A small network was shown many inputs. Here are its activations along a few directions, one row for each input.
In each table, some parts of the input vary, and every possible input appears once, in random order.
A made-up example of a description, with smaller parts first: one of 5 places around a ring, together with either a single point or one of 9 places along a line or (one of 3 separate values, together with one of 6 places along a line).
Shared parts are said once, and a part with two or three values counts as separate values.

A family of inputs:
x1: [+2.20 +5.36 +3.16 +2.99 -0.21 +4.56 +0.36 +3.29 +3.06 -4.66 +3.68 +3.16 +2.46 +0.20 +1.64]
x2: [+2.59 -4.20 +2.42 -4.90 -1.63 -3.99 -3.25 +0.76 -1.40 +4.26 -3.49 -5.71 +0.33 -0.70 -4.17]
x3: [+5.78 -0.97 +2.96 -0.18 +3.96 -0.81 -1.34 -1.98 -2.52 +3.18 -4.21 -3.72 +2.85 +1.49 -2.38]
x4: [-2.61 -2.34 -0.12 +3.68 +5.16 +1.19 -4.69 -1.96 -5.44 +3.97 -3.01 +0.91 -2.14 -4.17 -0.31]
x5: [-4.93 +1.12 -4.38 -0.45 -2.43 -0.98 +4.82 -2.71 +2.06 -3.04 +3.51 +0.04 +1.40 +1.45 +6.53]
x6: [-2.28 -4.42 -0.25 +0.66 +0.51 +2.14 -3.19 -2.79 -5.16 +3.50 -6.48 +0.73 -4.32 +0.16 -3.89]
x7: [+4.57 -1.59 +4.66 +0.71 +5.27 +3.69 -5.61 +1.87 -1.54 +4.86 -3.35 -0.12 +1.60 -3.88 -3.07]
x8: [-3.66 +3.34 -1.19 +3.26 -2.11 +2.25 -0.94 -3.55 +0.06 -5.52 +3.99 +5.56 -3.74 -3.26 +4.73]
x9: [-3.71 +2.83 -2.93 -0.77 -6.05 +2.87 +0.06 -3.28 -0.63 -6.46 -0.01 +5.35 -4.94 +0.90 +1.35]
x10: [+3.90 -0.91 +4.36 +3.34 +7.82 +2.94 -4.16 +2.05 +0.04 +5.54 -4.50 -0.65 +3.29 -0.12 -3.04]
x11: [+1.55 -3.49 +1.81 -0.21 +4.90 -3.64 +0.27 +3.77 +1.59 +3.66 -4.66 -3.99 +1.94 +4.17 -4.47]
x12: [+0.28 +4.10 -1.76 -3.75 -5.41 -1.69 +3.16 +4.25 +4.60 -4.44 +4.91 -0.92 -1.40 +1.15 -0.95]
x13: [-0.46 -8.78 -3.57 +0.08 +1.09 -0.75 -0.12 -3.48 -3.07 +3.51 -3.97 -0.76 -2.12 +2.36 -2.23]
x14: [-2.06 -2.16 +0.58 +2.97 +6.08 -3.41 +0.24 -1.45 -2.94 +8.16 -1.51 +0.54 +1.80 -3.92 +1.43]
x15: [-2.44 -5.80 -2.10 +1.80 +3.50 -2.45 +1.79 -1.91 -2.49 +5.29 -3.46 -4.18 +1.78 -0.47 +1.87]
x16: [+0.27 +4.09 -0.10 -4.66 -8.65 -1.87 +0.77 +2.48 +2.90 -3.67 +5.16 -2.45 -0.87 -0.20 +0.36]
x17: [-2.43 -1.24 -7.20 -1.75 -5.16 +0.27 +2.81 -3.80 +1.64 -5.12 +2.74 +3.79 -2.20 +3.55 +1.83]
x18: [+3.13 +5.95 +2.01 +1.54 -2.69 +4.88 -1.41 +3.92 +1.97 -4.87 +4.61 +3.57 +0.41 -4.16 +1.36]
x19: [+3.44 +6.03 +0.98 -0.56 -2.58 +1.52 +3.54 -1.11 +0.83 -5.64 +3.87 -0.83 +2.17 +1.29 +1.49]
x20: [-0.96 +3.27 +0.14 -1.37 -2.50 -1.23 +5.02 +4.54 +5.19 -4.87 +3.96 -0.85 +0.87 +4.50 -0.68]
x21: [+2.54 -4.03 +1.47 -3.74 +1.80 -3.77 -1.13 +2.58 +0.35 +3.40 -3.46 -3.93 -0.02 +1.33 -4.57]
x22: [-4.71 +3.85 -0.98 +1.32 -0.65 -1.72 +2.99 -1.49 +0.92 -1.05 +5.67 +4.46 +0.84 -1.67 +7.16]
Changing only one part turns x19 into x3. The same change can be made to x8. Which row results?
> x4
What do these inputs look like to the network?
> one of 2 separate values, together with either one of 5 places around a ring or one of 6 places along a line
Change only the choice among 2 separate values in x7. List by row number the other rows that result.
> x18

A family of inputs:
x23: [-0.72 -0.57 +3.31 +6.68 +8.22 +1.39 -3.59 -0.01 -2.89 +6.48 -1.93 +3.97 +0.78 -5.41 +2.14]
x24: [+1.16 -2.27 -1.36 -1.79 -2.05 +0.02 +0.25 +0.76 -0.62 -1.88 -3.35 -1.21 -3.34 +3.67 -5.22]
x25: [+3.61 +5.70 +4.44 +1.50 +1.99 +2.78 -1.61 +3.41 +1.27 +0.24 +2.94 +2.22 +2.19 -3.39 -0.47]
x26: [-6.41 +0.98 -4.39 -0.83 -4.65 +2.08 -1.13 -1.80 +1.37 -5.06 +1.88 +6.66 -4.92 +0.59 +2.84]
x27: [-3.71 -6.58 -0.86 +0.00 +4.69 -6.04 -0.18 -0.42 -2.81 +9.18 -4.08 -4.64 +1.77 -1.14 -0.52]
x28: [+0.07 -2.67 +0.10 -3.99 -3.92 -2.43 -1.57 +2.16 -0.67 +1.99 -1.87 -4.85 -2.95 -0.67 -3.96]
x29: [+2.23 +0.20 -0.55 -2.14 -0.25 -1.78 +3.13 +1.17 +2.08 -0.60 -1.06 -0.85 +1.22 +5.55 -3.00]
x30: [-5.12 +5.99 -2.89 +2.11 -2.17 -1.52 +3.10 -5.02 -1.57 -3.62 +5.18 +1.18 -0.81 -1.52 +7.11]
x31: [-4.12 +0.60 -7.05 +0.19 -3.58 -1.04 +6.14 -2.49 +0.79 -3.83 +6.28 +2.85 -0.09 -1.96 +7.30]
x32: [+3.08 +2.76 +1.73 +0.46 +0.71 +2.93 +1.22 +1.26 +1.95 -0.79 +0.49 -0.32 +3.56 +2.33 -0.17]
x33: [+2.19 +2.68 +3.17 +1.59 -0.29 +4.31 -4.95 +2.84 -1.77 -1.17 +0.19 +1.89 -1.90 -4.10 -3.01]
x34: [+1.85 +1.03 +1.86 -5.30 -3.13 -5.05 +1.91 +5.37 +4.55 -0.43 +2.94 -5.69 +2.42 +1.05 -0.45]
x35: [+2.92 +0.68 +2.90 +2.08 +3.41 +3.20 -6.57 -1.28 -3.28 +2.76 -1.60 +3.02 -0.29 -5.71 -0.46]
x36: [+0.86 -5.02 -0.18 -3.34 -0.15 -3.96 -2.62 -1.64 -2.26 +5.32 -3.59 -4.44 -0.70 -2.16 -2.45]
x37: [+1.77 -4.66 -1.69 -1.35 +2.07 -0.48 -1.03 -3.20 -2.04 +1.64 -4.69 -1.16 -1.81 +2.54 -3.64]
x38: [+2.76 -2.64 +0.28 +1.19 +2.66 +3.67 -3.34 -3.39 -2.59 +1.33 -3.91 +0.17 +0.85 -0.55 -0.37]
x39: [-1.36 -4.51 +0.53 +5.75 +7.62 +2.03 -0.29 -2.41 -2.43 +4.76 -4.40 +0.60 +2.69 +0.34 +2.07]
x40: [-1.01 -1.92 -0.61 -2.42 -5.15 -2.26 +0.41 -4.29 -2.85 -1.04 +1.04 +0.63 -2.18 +0.24 +1.17]
x41: [-4.99 -1.03 -6.92 +0.69 -6.07 +1.04 +3.19 -2.98 +2.60 -5.22 +5.25 +4.53 -3.28 +2.01 +3.48]
x42: [-6.09 +4.46 -0.58 +1.51 -3.39 +2.01 +1.27 -3.50 -1.34 -4.19 +1.07 +5.00 -3.29 -2.28 +4.35]
x43: [+4.34 +7.23 +5.85 +1.29 +1.28 +2.18 -0.40 +6.11 +4.31 -3.34 +5.66 +0.63 +3.01 -3.02 +0.49]
x44: [+2.06 -0.19 +0.64 +0.65 -1.43 +4.51 -1.92 +0.85 -1.04 -2.25 -2.15 -0.53 -1.03 +0.85 -2.50]
x45: [+2.75 +2.12 +0.48 -2.11 -1.43 -2.98 +3.76 +3.45 +5.02 -4.29 +1.01 -2.06 +2.01 +5.85 -2.20]
x46: [-2.93 -6.58 -1.80 +2.36 +7.38 -2.12 +1.64 -1.94 -2.32 +4.87 -4.90 -1.45 -0.05 +3.61 -1.74]
x47: [+1.09 -0.48 +0.72 -5.08 -2.14 -4.33 +1.09 +2.98 +1.72 +3.49 +0.66 -4.51 +1.79 +0.66 -1.53]
x48: [+3.74 +4.68 +2.86 +0.31 -0.24 +1.85 +2.10 +3.99 +4.82 -4.37 +2.93 -1.63 +4.34 +2.64 +0.75]
What do these inputs look like to the network?
> either a single point or one of 5 places around a ring or (one of 4 places along a line, together with one of 5 places along a line)
Which of the alternatives is x30?
> one of 5 places around a ring
Change only the place on the line of 4 in x44. List by row number the other rows that result.
> x24, x28, x33
Change only the place on the line of 4 in x46. List by row number the other rows that result.
> x23, x27, x39
Start at x41 and move only the place on the ring of 5, one step at a time. The first step leads to x31. Which rows follow, in order?
> x30, x42, x26

A family of inputs:
x49: [+2.83 -5.35 +0.27 -2.70 +0.53 -1.96 -0.55 +2.90 +0.08 +2.40 -4.57 -5.48 -0.55 +3.50 -6.63]
x50: [+0.74 -3.48 +0.79 -4.20 -0.53 -3.99 -1.24 -0.75 -1.58 +4.45 -4.15 -3.90 -0.28 +1.38 -3.35]
x51: [-1.70 -1.25 -2.35 +1.45 +0.90 -0.23 +0.75 -4.67 -2.30 -0.26 -0.76 +3.89 -2.06 +1.02 +0.92]
x52: [-4.48 -0.87 -2.52 +1.57 +0.66 +0.42 -0.46 -1.19 -1.55 +0.59 -0.89 +2.36 -2.95 -1.20 +0.67]
x53: [+3.88 +5.29 -0.53 -2.55 -7.13 +4.27 -0.41 +2.24 +4.06 -7.83 +6.10 +3.44 -0.80 -0.62 +0.30]
x54: [-3.83 -2.32 -0.83 +1.60 +0.27 +1.11 -2.31 +1.23 +0.06 +1.27 -0.17 +3.17 -2.51 -2.26 +0.48]
x55: [-2.77 +8.18 +0.55 -2.04 -7.63 -1.54 +2.34 +0.76 +1.43 -6.02 +7.14 +0.40 -1.52 -3.00 +4.23]
x56: [+1.12 -3.62 +0.36 -0.14 +4.15 -3.85 -0.85 -0.41 -1.09 +6.51 -0.16 -3.17 +3.16 -3.35 +1.57]
x57: [-1.02 -2.15 -2.95 +1.74 -0.92 +3.11 +0.38 -5.92 -3.21 -1.58 -1.67 +0.28 -0.38 +0.57 +2.76]
x58: [+3.12 -0.80 +3.71 +2.71 +6.34 +0.82 -0.91 +2.51 -0.76 +5.60 -1.97 -1.92 +4.25 -1.67 -0.99]
x59: [-2.10 +5.06 -2.53 +0.14 -2.57 -0.74 +7.63 +1.89 +6.57 -7.37 +5.96 +1.54 +2.43 +5.86 +4.03]
x60: [+4.21 +1.31 +6.04 +2.41 +5.94 +2.57 -4.37 +1.42 -1.71 +2.25 -4.87 -0.63 +1.22 -0.24 -3.99]
What do these inputs look like to the network?
> either one of 3 separate values or one of 4 places along a line or one of 5 places along a line
Start at x60 and move only the place on the line of 5, one step at a time. The first step leads to x58. Which rows follow, in order?
> x56, x50, x49

A family of inputs:
x61: [+0.13 -6.12 -0.86 -1.64 +2.18 -2.93 -0.18 -0.91 -1.92 +4.56 -5.57 -3.71 -0.46 +3.04 -3.97]
x62: [+1.40 +3.23 +1.58 -2.18 -1.50 -2.68 +2.89 +4.14 +3.91 -1.02 +3.61 -3.05 +3.10 +0.84 +0.69]
x63: [-4.82 -1.66 -2.61 +3.67 +1.29 +2.01 -1.47 -4.40 -3.55 +0.97 -0.57 +4.62 -2.81 -3.15 +3.35]
x64: [-2.06 +6.20 -1.51 +0.83 -5.70 +4.24 +0.66 -1.23 +1.60 -8.31 +5.03 +5.99 -2.83 -0.63 +3.39]
x65: [+1.12 -1.22 +3.07 +3.54 +7.46 +0.05 -2.23 +0.14 -2.11 +6.29 -2.28 -0.17 +2.99 -3.19 +0.58]
x66: [+2.14 -2.35 -0.10 -4.59 -3.09 -2.29 -0.51 +2.07 +1.09 -0.06 -1.77 -3.59 -1.33 +2.59 -4.73]
x67: [+0.50 -1.02 +0.86 +1.10 +4.39 -2.81 +2.73 +1.30 +1.44 +3.22 +0.09 -2.65 +4.26 +1.35 +1.31]
x68: [-4.91 -1.19 -5.01 +0.82 -1.51 -1.07 +3.55 -3.83 -0.19 -1.79 +1.67 +1.90 -1.11 +1.39 +4.18]
x69: [-3.59 +2.86 -4.20 -2.38 -7.24 -1.50 +4.02 -1.79 +1.92 -5.88 +5.44 +1.67 -2.06 +0.92 +3.87]
x70: [+5.01 +0.69 +2.73 -1.56 -1.70 +3.67 -3.86 +2.38 +0.22 -1.70 -1.77 -0.13 -1.13 +0.08 -4.91]
x71: [+0.95 -5.95 +1.73 +1.29 +4.96 +0.60 -5.56 -2.43 -5.65 +7.03 -7.37 -1.46 -1.38 -2.39 -3.67]
x72: [+4.14 +6.54 +4.34 +1.10 +0.46 +2.72 -0.04 +4.55 +3.24 -3.32 +3.48 +0.57 +2.77 -0.83 -0.08]
Changing only one part turns x65 into x71. The same change can be made to x72. Which row results?
> x70
What do these inputs look like to the network?
> one of 3 separate values, together with one of 4 places along a line
Change only the choice among 3 separate values in x66. List by row number the other rows that result.
> x62, x69
